Look-ups in named tables: a row name and a column name give one cell, copied from the table.

rol =
	zoke	fab	netepi	tuso	sigik	gev	zonatem	bor
zikove	0.22	0.17	0.16	0.23	0.68	0.30	0.34	0.24
fes	0.45	0.16	0.30	0.46	0.10	0.76	0.22	0.56
mul	0.43	0.41	0.46	0.44	0.46	0.64	0.44	0.58
valamuf	0.46	0.34	0.53	0.50	0.40	0.52	0.41	0.47
nulid	0.99	0.92	1.00	0.93	0.57	0.63	0.94	0.38
beligi	0.42	0.29	0.34	0.43	0.22	0.59	0.29	0.52
mil	0.24	0.59	0.50	0.14	0.20	0.98	0.45	0.93
sikadob	0.47	0.07	0.26	0.49	0.04	0.79	0.18	0.52
lam	0.31	0.34	0.36	0.32	0.53	0.28	0.43	0.34
vuru	0.25	0.42	0.19	0.22	0.61	0.12	0.37	0.34
miv	0.15	0.26	0.15	0.18	0.13	0.35	0.07	0.61
suduso	0.25	0.28	0.26	0.29	0.32	0.36	0.16	0.67

sikadob, tuso -> 0.49
miv, tuso -> 0.18
sikadob, zoke -> 0.47
vuru, fab -> 0.42
vuru, zoke -> 0.25
mul, tuso -> 0.44
lam, zonatem -> 0.43
nulid, gev -> 0.63
lam, netepi -> 0.36
nulid, bor -> 0.38
sikadob, gev -> 0.79
zikove, zonatem -> 0.34
fes, netepi -> 0.30
valamuf, bor -> 0.47
valamuf, zonatem -> 0.41
zikove, zoke -> 0.22
mul, sigik -> 0.46
zikove, bor -> 0.24
Which row has the largest zoke? nulid

ner:
	sovu	bugevof	sevune	nugufo	pufoz	tumidal
kis	116	194	203	148	137	39
gavo	124	78	77	131	83	110
zezir	202	98	122	125	188	146
zek	105	133	139	104	137	147
befa	145	96	99	146	61	111
senuti	211	103	115	153	151	138

What is the pufoz of zek in ner?
137
What is the sevune of befa in ner?
99
What is the sevune of senuti in ner?
115
What is the sovu of kis in ner?
116
What is the tumidal of gavo in ner?
110
What is the tumidal of senuti in ner?
138
What is the pufoz of kis in ner?
137
What is the bugevof of zezir in ner?
98
What is the sevune of zek in ner?
139
What is the nugufo of zek in ner?
104
What is the nugufo of senuti in ner?
153
What is the bugevof of zek in ner?
133
What is the sovu of senuti in ner?
211
What is the sovu of zek in ner?
105
What is the sevune of gavo in ner?
77
Row with the largest tumidal: zek

Table lum
         zodel  befubem  gefizi  monet  bik  kad  gola  rabir  bupi  katulo
dor         42       36      52     39   41   35    44     57    55      57
sosivu      41       36      55     30   40   44    39     63    80      42
katab       46       40      39     35   48   62    49     43    66      55
keruku      55       43      48     45   45   73    61     71    59      30
dudoz       38       50      45     20   40   62    35     52    52      52
sibo        33       41      46     37   39   39    33     66    38      67
golokuf     35       35      35     43   36    9    42     56    56      36
pamepu      28       29      46     69   39   36    26     39    72      36
gifa        17       49      31     38   32   35     9     53    52      45
zep         40       43      35     54   42   52    34     51    43      43

rabir of dudoz = 52
kad of dudoz = 62
bupi of sosivu = 80
zodel of keruku = 55
gefizi of pamepu = 46
gola of golokuf = 42
kad of golokuf = 9
monet of pamepu = 69
monet of zep = 54
katulo of zep = 43
gola of katab = 49
zodel of gifa = 17
bik of keruku = 45
zodel of katab = 46
befubem of sosivu = 36
monet of dudoz = 20
katulo of katab = 55
katulo of dor = 57
gola of sibo = 33
befubem of katab = 40

Table lomusur
|  | kezeri | gukizon | sagaku | vobevig | furotu | subo | bupa |
|---|---|---|---|---|---|---|---|
| mifov | 75 | 72 | 78 | 72 | 70 | 55 | 40 |
| led | 71 | 76 | 53 | 84 | 62 | 48 | 62 |
| mog | 71 | 97 | 67 | 60 | 63 | 58 | 43 |
| fulir | 72 | 66 | 85 | 70 | 40 | 56 | 52 |
| mur | 61 | 72 | 71 | 69 | 94 | 43 | 69 |
| zudivof | 68 | 67 | 79 | 74 | 80 | 71 | 56 |
| bas | 73 | 81 | 85 | 71 | 56 | 73 | 92 |
| fuz | 71 | 81 | 17 | 78 | 56 | 47 | 79 |
| luv | 65 | 65 | 69 | 68 | 83 | 55 | 62 |
| regu | 70 | 70 | 76 | 75 | 57 | 78 | 89 |
| letinev | 73 | 73 | 70 | 60 | 63 | 80 | 95 |
| difi | 71 | 85 | 50 | 61 | 83 | 62 | 85 |

bas, vobevig -> 71
mur, vobevig -> 69
led, subo -> 48
letinev, gukizon -> 73
mifov, sagaku -> 78
mog, bupa -> 43
mog, gukizon -> 97
luv, subo -> 55
letinev, subo -> 80
fulir, bupa -> 52
zudivof, kezeri -> 68
mifov, kezeri -> 75
mifov, bupa -> 40
led, furotu -> 62
regu, subo -> 78
Row with the largest vobevig: led

